These are the activations of a small neural network, seen along a few directions. Each row is one input.
Each table varies a few parts of the input and shows all the possible inputs, shuffled.
A made-up example of a description, with smaller parts first: values(2) and (point or line(9) or (ring(5) and line(6))).
Shared parts are said once, and a part with two or three values counts as separate values.
In the rows, zero is written as 128.

Rows:
R1: [114  73 137 129 132 142 166 114 111 173 110  85 143  98 149 134]
R2: [115 154 178 118  79  90 138 133 106 101 133 112 190 128 157  80]
R3: [139  77 114 149 171 163 154 117 143 145 112 117 138 117 130 163]
R4: [114 136 170 127  94 102 157 115 100 164 102  99 156 128 166  98]
R5: [140  84  82 117 161 157 129 128 151 140 142 127 112 158  88 158]
R6: [109 174  83 127 148 132  96 138 117  95 129 168  41 164  91 173]
R7: [112 120 151 129 118 123 143 132  85 188 103  71 165 123 163 107]
R8: [120 157 152 124  74 101  93 143 128  78 102 133 214 106 155  59]
R9: [135 145  85 123 148 131 114 130 136 103 144 162  63 166  67 142]
R10: [141  86 122 147 159 152 161 110 151 133 111 130 132 119 130 161]
R11: [115  80 145 128 121 130 173 106 118 162 109  98 138 100 150 132]
R12: [112 135 156 120 105 109 123 150  89 130 135  80 204 123 152  92]
R13: [105 164  76 130 160 140  88 146 110 108 130 152  50 162  91 177]
R14: [140 158  94 119 133 125 124 122 145  87 144 183  51 167  69 136]
R15: [151 118 107 108 121 132 157 107 176  98 140 180  84 163  91 145]
R16: [144  97 130 145 146 143 171 103 160 120 110 147 123 121 131 156]
R17: [117  91 154 126 108 121 182  98 127 148 108 115 131 102 151 127]
R18: [143  92  89 115 149 147 137 121 158 128 141 140 106 160  88 156]
R19: [161 128 142 145 165 146  86 142 143 173 178 120 114  88 150 147]
R20: [113 143 166 120  93  99 130 141  97 116 134  94 198 126 154  87]
R21: [147 112 142 140 131 136 182  96 171 103 110 170 111 122 133 149]
R22: [128 126  70 128 171 148  98 146 121 128 146 133  77 163  67 147]
R23: [113 127 160 128 107 112 149 123  92 177 102  83 161 125 164 104]
R24: [102 155  69 132 170 149  81 155 103 119 131 140  56 161  91 178]
R25: [116 139 130 127 101 120  79 159 111 107 104 101 229 100 150  71]
R26: [114 188  93 122 134 127 107 131 126  79 129 189  30 164  93 168]
R27: [147 104  97 112 136 138 146 113 166 114 140 158  97 162  89 152]
R28: [116 148 182 124  80  93 167 107 110 148 102 120 146 129 168  90]
R29: [119 104 166 122  93 113 193  91 137 132 108 136 120 104 153 119]
R30: [118 147 140 126  88 109  85 151 119  94 103 115 223 103 152  66]
R31: [111 130 148 120 116 121 118 158  82 141 136  68 207 119 150  96]
R32: [114 134 121 126 113 131  74 168 104 119 106  91 232  96 149  74]
R33: [162 137 150 144 153 136  92 133 151 162 177 131 108  90 151 145]
R34: [131 134  77 126 160 139 105 138 128 116 145 146  71 165  67 146]
R35: [167 163 171 140 125 121 110 116 173 132 177 166  88  94 154 132]
R36: [165 148 159 143 140 128 100 125 161 148 177 146 100  92 152 140]
What is each input in this table made of?
Answer: line(4) and (point or line(8))
Changing only the line(4) part turns R10 into R21. The same change can be made to R25. Which row results?
Answer: R8
Change only the line(8) part in R27. List by row number the other rows that result.
Answer: R4, R6, R9, R16, R17, R20, R30
Change only the line(4) part in R19. List by row number the other rows that result.
Answer: R33, R35, R36
Which other rows agree with R19 in the line(4) part? List them by row number.
Answer: R1, R3, R5, R7, R22, R24, R31, R32

Rows:
R37: [129 157 118 131 122 137 122 129 155  69 115 182 113 125 133 153]
R38: [128 138 154 137 125 113  75 154 106 155 152  79 203  93 168 107]
R39: [158  67 103 121 164 168 132 126 158 170 160 119 116 119 109 150]
R40: [140 126 142 134 130 138  77 162 122 160 144  84 217  85 161  84]
R41: [118 159 105 101 109 113 133 136  97 126 118 127 113 179  95 113]
R42: [117 161 115 130 125 135 119 127 122 126 101 154  85 117 140 153]
R43: [ 86 135 108 129 138 131 116 148  82 115 121 108 115 135 110 126]
R44: [106 154 106 120 116 117 114 137  94 109 116 133 102 126 103 113]
R45: [118 153 119 137 117 126 108 118 152 102 101 177  90 130 138 144]
R46: [129 155 108 102 108 114 135 137 131  69 132 156 140 185  90 113]
R47: [ 97 111  90 132 143 129 100 144  95 114 116  97 142 129 101 136]
R48: [138 179 171 123  96 104  86 148 106 148 151 110 161  92 169  84]
R49: [ 98 140 107 111 130 126 135 147  84 132 123 103 125 190 102 126]
R50: [136 136 137 155 172 143 135 127 122 152 146 126  81 130 130 159]
R51: [149 110 119 157 178 141 118 122 133 151 141 117 109 124 122 168]
R52: [160 121 131 112 130 133 148 112 182 104 177 173  89 131 107 153]
R53: [164 152 138 146 146 130 134 118 169  90 151 179 100 128 115 145]
R54: [150 176 175 126  93 106  88 150 141  89 162 136 185  99 161  85]
R55: [129  59 147 131 118 138 191 110 133 160  85  93 198 101 158 105]
R56: [123 115 175 121  82 108 205  89 119 149  91 118 142 108 162 106]
R57: [123 105  89 134 159 170 105 143 135 136  94 124 143 110 133 150]
R58: [147  79 114 125 159 143 133 117 145 165 168 112  97 129 115 175]
R59: [ 99 142 118 137 148 148 120 139 109 131 107 129  98 127 147 166]
R60: [116  70 159 134 113 115 192 100 117 156  92  88 183 110 162 129]
R61: [118 150 110 121 114 118 117 139 129  52 130 161 129 133  97 114]
R62: [160  97 108 152 182 166 117 131 147 157 133 123 128 114 115 142]
R63: [140 171 177 130  88  95  74 140 136 123 150 131 165 105 166  75]
R64: [118 151 108 107 103 103 122 127 126 102 118 149 118 192  93 103]
R65: [110  99  79 128 148 154 101 153 110 120 108 102 159 118  96 112]
R66: [136 112 176 122  82 110 205  89 154  92 105 144 167 114 158 105]
R67: [109 117  89 115 135 124 120 143  97 131 118  92 152 183  94 136]
R68: [151 125 128 112 131 131 147 111 148 161 166 143  58 125 114 153]
R69: [154 147 138 152 142 119 121 107 167 123 137 173  75 133 120 136]
R70: [150 117 132 117 125 122 135 101 179 138 165 166  64 137 111 144]
R71: [111 117 100 139 154 146 105 134 121 130 102 119 125 121 139 176]
R72: [134 105 132 122 154 145 149 122 134 166 174 121  69 135 123 166]
R73: [124 106 179 127  75  98 194  78 149 126  91 138 146 120 161  96]
R74: [154 156 134 146 149 129 133 117 136 147 138 150  68 120 122 145]
R75: [107 145 110 126 109 107 103 128 124  84 116 155 106 138 101 104]
R76: [121 105  78 111 140 149 119 153 112 136 110  97 169 172  90 112]
R77: [118 161 172 133 119 116  87 160  93 154 157  88 176  99 177  97]
R78: [104  95 179 130 105 119 207 102 105 156  97  97 156 116 168 119]
What is each input in this table made of?
Answer: line(6) and (values(2) or line(5))
Changing only the line(6) part turns R52 into R58. The same change can be made to R61. Which row results?
Answer: R47
Change only the line(5) part in R57. List by row number the other rows that result.
Answer: R39, R62, R65, R76

Rows:
R79: [141 117  83 131 174 155 133 117 154 128 145 165  35 156  81 188]
R80: [150 103  96 135 175 156 154 102 167 138 146 169  28 146  91 196]
R81: [106 185 159 122  79  93  64 171  83 104 123  93 230 107 165  50]
R82: [131  81 200 131  90 112 203  93 129 170 102  89 198  84 194  97]
R83: [118 105 175 130  97 114 153 125 107 155 104  79 216  93 180  86]
R84: [124  92 187 131  94 114 178 109 118 163 102  83 207  88 188  92]
R85: [121 196  62 118 143 128  58 158 129  58 147 187  55 183  59 145]
R86: [134 135  72 127 169 150 111 131 143 112 145 165  43 166  72 177]
R87: [110 149 160 124  90 105  96 156  90 127 116  82 228 103 168  65]
R88: [161  92 110 137 173 157 174  88 183 146 150 175  21 138  99 201]
R89: [127 161  65 122 159 141  86 145 135  90 146 172  50 175  64 163]
R90: [114 122 166 127  95 111 126 141  98 144 110  78 224  98 173  77]
What is each input in this table made of?
Answer: values(2) and line(6)
Change only the values(2) part in R90. List by row number the other rows that result.
Answer: R86
Change only the values(2) part in R88. List by row number the other rows that result.
Answer: R82

Rows:
R91: [109 103 132 139 139 141 136 150  89 136  91  67 231 117 157 113]
R92: [136  94 136 152 166 154 155 101 146 164 130 140  63  85 149 190]
R93: [147 103  73 137 176 167  75 142 157 122 149 141 103 111  89 155]
R94: [153  88 119 126 173 147 141 122 143 163 189 115  86 133 104 174]
R95: [118 112 150 141 141 144 106 158 104 140 134  73 215  75 172 121]
R96: [145 153  99 127 122 123 107 128 164  60 131 188 106 136  86 111]
R97: [167 148  96 130 142 142  72 135 182 102 150 177 107 127 105 133]
R98: [129  96 164 129 116 125 125 134 108 199 137  68 183  69 173  89]
R99: [ 82 172  85 104 112 115  98 149  82 101 113 135  96 176  96 130]
R100: [ 95 154  74 132 165 141  87 160  75 136 117 108  93 174  91 145]
R101: [124  98 113  97 119 125 181 110 140 121 142 134 102 180  92 147]
R102: [108 160  90 136 167 142  56 168  88 142 157 109  76 133 108 156]
R103: [135 153 175 140 108 115  96 147 134 116 138 113 216  94 186 102]
R104: [130 204 116 127 134 118  52 161 115 123 156 147  82 148 120 136]
R105: [108 107 128 125 112 128 194  85 145 120  83 157  79 133 136 164]
R106: [156 139 161 144 134 135 149  96 173 141 131 178  66 104 163 165]
R107: [125  87 117 154 163 151 187  92 136 160  86 133  78 127 130 183]
R108: [109 212 119 122 112 100  89 149  95  80 136 159  84 156  99 115]
R109: [135  93  57 135 174 167 106 139 146 118 108 139 119 152  71 145]
R110: [146 138 190 125  86  99 115 123 137 174 140 107 183  89 185  69]
R111: [151 139 145 117 118 113 172 109 151  98 168 162  89 161  97 128]
R112: [127 145 194 123  65  82 148 111 117 129 117 114 181 101 163  49]
R113: [117 157 179 138  87  95 128 137 113  73 118 122 213 105 167  82]
R114: [ 96 119 145 116  88 113 140 140  98  97  90  95 224 124 162 100]
R115: [120  89 147 128 111 125 156 126  92 194  91  61 198 113 155  81]
R116: [142  80 102 124 170 145 172 116 132 159 145 109 102 175  86 166]
R117: [173 132 143 119 140 130 137 117 169 141 189 153  90 151 118 151]
R118: [105 107 159 103  64 101 160 114 102 151  89  87 193 121 158  68]
R119: [134 146 162 142 113 117 184  86 157  97 110 185  66 114 143 144]
R120: [120 112  69 108 122 139 116 132 152  82 105 164 118 155  80 128]
What is each input in this table made of?
Answer: ring(5) and (values(2) or line(4))
Changing only the ring(5) part turns R120 into R93. The same change can be made to R114. Which row results?
Answer: R95
Which other rows agree with R108 in the ring(5) part? List them by row number.
Answer: R96, R111, R112, R113, R119
A walk changes only the ring(5) part. It starts at R117 and steps to R111. List the rest of the walk in order.
Answer: R101, R116, R94
